A small network was shown many inputs. Here are its activations along a few directions, one row for each input.
Each table varies a few parts of the input and shows all the possible inputs, shuffled.
Descriptions start from the smaller parts, as in this example, which fits no table here: one of 3 separate values, together with either a single point or one of 9 places along a line or (one of 5 places around a ring, together with one of 6 places along a line).
Shared parts are said once, and a part with two or three values counts as separate values.
In the rows, 128 means zero.

Other details of the inputs vary at random and push rows far along two fixed directions, the same in every table; ignore that.

A family of inputs:
x1: [130 142 115 141 124 117 140 100 119 146 128 154 149 121 126]
x2: [131 149 125 129 132 124 122 104 109 140 140 151 138 117 104]
x3: [128 160 121 134 137 139 141 100 117 142 145 132 131 117 104]
x4: [117 112 130 125 117 142 109 141 131 111 143 138 102 155 121]
x5: [122 118 146 124 127 130 112 141 134 123 125 111 115 133 128]
x6: [176 100 129 137 134  95 141 146 155 139 105 100 177 115 219]
x7: [134 142 112 134 135 126 152  99 119 141 153 127 150 117 127]
x8: [126 143 118 137 134 112 139 102 113 144 132 135 149 106 121]
x9: [135 118 133 129 123 136 122 144 147 128 114 131 126 136 148]
x10: [130 118 138 116 129 135 113 148 134 117 121 130 113 130 132]
x11: [121 146 111 126 131 118 133 110 101 136 135 155 141 117 105]
x12: [132 110 130 127 131 123 121 142 136 122 134 108 128 130 149]
x13: [111 123 147 123 126 148 119 135 129 115 133 110 100 146 111]
x14: [126 128 139 125 131 135 111 141 136 123 127 113 109 130 127]
x15: [124 149 108 132 122 130 135 107 119 135 135 161 142 123 105]
x16: [135 124 144 119 127 131 110 146 135 119 123 126 109 133 133]
x17: [112 124 139 118 128 154 124 141 132 113 132 115  99 139 112]
x18: [110 116 132 122 129 125 121 147 127 116 121 116 116 135 127]
x19: [106 123 133 120 125 147 128 142 129 104 129 115 104 141 109]
x20: [160 105 137 150 133 101 163 139 155 143  89  81 176 113 214]
x21: [144 154 119 135 128 123 137 104 131 150 134 153 146 119 125]
x22: [110 118 134 125 128 134 137 143 129 115 122 109 116 141 128]
x23: [126 118 143 128 117 135 112 139 140 124 120 130 115 148 133]
x24: [149  98 121 125 124 129 129 139 132 124 127 114  98 143 109]
x25: [137 146 111 128 132 116 138 111 115 135 130 150 155 107 121]
x26: [110 115 140 121 125 131 106 140 119 108 124 134  99 141 115]
x27: [122 120 138 119 130 137 117 146 137 120 124 116 113 126 130]
x28: [120 149 111 128 131 125 135 109 113 132 140 142 141 108 100]
x29: [129 144 108 135 124 116 144 107 118 146 127 155 154 124 125]
Each input here is: either a single point or (one of 4 places along a line, together with either a single point or one of 6 places around a ring).
- Change only the place on the line of 4 in x2. List by row number the other rows that result. => x5, x13, x23
- Change only the place on the ring of 6 in x20. List by row number the other rows that result. => x3, x13, x17, x19, x22
- Change only the place on the ring of 6 in x11. List by row number the other rows that result. => x2, x10, x16, x25, x26
- Change only the place on the line of 4 in x7. List by row number the other rows that result. => x4, x6, x12

A family of inputs:
x30: [ 89  71 173 128 123 144 132 175 151  82  92  27  95 162 166]
x31: [ 95 132 104 121  99 164  84 121 108 104 167 191  47 166  12]
x32: [146  97 150 140 130  79 120 163 167 138  82 107 186 103 248]
x33: [ 37 150 130 104 124 179 141 116  90  88 166 117  62 143   4]
x34: [127 144 105 132 141 146 151 100 106 123 167 117 107 103  71]
x35: [145  65 145 117  98 145  88 204 176  96 102 109  99 189 175]
x36: [157 179 108 141 143  61 149  75  98 176 131 172 222  69 140]
x37: [ 32 162 122 113 131 178 131 114  83  91 177 114  55 156  22]
x38: [192 115 161 131 136 121 142 153 197 150  77  83 170 106 225]
x39: [182  88 137 130 142 115 176 152 178 131 103  48 171 104 221]
x40: [103 168 120 129 128 109 107  78  85 138 150 185 159  97  86]
x41: [133  90 189 125 125 158  86 186 183 111 105  82  75 158 184]
x42: [184 154  85 163 121  93 158  50 120 191 142 180 214 102 139]
x43: [184  84 139 139 121  72 142 161 154 135  61 124 176 138 235]
x44: [112 144 108 137 152 114 180 102 107 155 123  84 159  99 116]
x45: [118 150 124 141 143 107 185  98 104 145 131  85 163 108 116]
x46: [129 150  93 133 113 136 116 102 122 142 162 180 119 152  93]
x47: [132  61 169 122 127 151 114 174 156  84 120  40  82 159 173]
x48: [165 163  84 140 128  88 178  72 112 170 114 205 217  84 143]
x49: [110 155 113 136 143 130 185 110 109 138 134  91 177 104 123]
x50: [ 71 137 131 116 132 183 115 110  88  99 208 132  42 145  25]
x51: [144 184 119 128 151 141 123  80 107 174 153 160 126  99  70]
x52: [ 88 126 121 111 110 147  93 146 108  92 131 183  72 174  99]
x53: [169 162  75 156 131  81 171  74 107 169 108 202 207  79 141]
x54: [193 194 123 150 153 100 163  59 119 199 140 150 199  77 132]
x55: [108  85 167 101 116 128  73 215 156  78  90 103 112 152 184]
x56: [192  88 145 139 145  96 168 150 160 137 107  41 164 116 221]
x57: [143  59 147 113  95 140  97 195 189  97  94 109  91 181 168]
x58: [136  62 153 111 139 144 116 191 156  98 112  39  72 152 165]
x59: [122 110 131 119 101 139  89 140 121 112 150 159  69 183  69]
x60: [125 174  94 132 149 143 160  75  95 142 191 130 131 106  84]
x61: [151 178  90 148 142  73 150  78 110 169 120 176 218  51 138]
x62: [146  92 175 123 125 155  88 192 185 101  85  77  71 147 167]
x63: [183 188 122 157 148 113 156  46 122 195 139 152 205  74 141]
x64: [145 142 103 129 122 113 141 120 109 137 116 188 175 123 144]
x65: [ 84 179 142 108 129 190  79 114 108 112 179 162  41 155  32]
x66: [141 191  91 141 145  78 147  75 108 173 136 176 222  69 158]
x67: [ 62 127 130 124 127 159 140 139 110  89 134  86  70 136  58]
x68: [113 151 157 107 127 184  86 147 127 110 150 137  74 150  78]
x69: [130  95 145 155 142 104 185 149 165 139  90  36 178 112 229]
x70: [112 155 101 139 120 118 135  84  88 146 148 217 142 121  96]
x71: [ 97 109 122 108 118 138  90 150 101 104 118 179  69 165  80]
x72: [121 152 105 137 117 118 128  73  81 139 138 211 148 125  89]
x73: [ 82 130 118 123  98 168  82 116 105 115 186 195  50 176  29]
x74: [106  78 169  97 113 123  81 206 169  79  82 103 104 144 177]
x75: [184  94 134 133 145 120 168 161 164 131 111  47 178 111 229]
x76: [117 105 115 115 110 147  84 144 125 122 143 159  65 174  69]
x77: [110  74 162 103 127 112  69 208 155  95  79  95  94 147 176]
- What do these inputs look like to the network? => one of 6 places along a line, together with one of 8 places around a ring
- Changing only the place on the line of 6 turns x56 into x59. The same change can be made to x47. Which row results? => x42
- Changing only the place on the line of 6 turns x71 into x77. The same change can be made to x70. Which row results? => x32
- Change only the place on the line of 6 in x33. List by row number the other rows that result. => x38, x39, x48, x57, x74
- Change only the place on the ring of 8 in x41. List by row number the other rows that result. => x38, x51, x54, x62, x63, x65, x68
- Change only the place on the ring of 8 in x33. List by row number the other rows that result. => x30, x37, x44, x45, x49, x67, x69
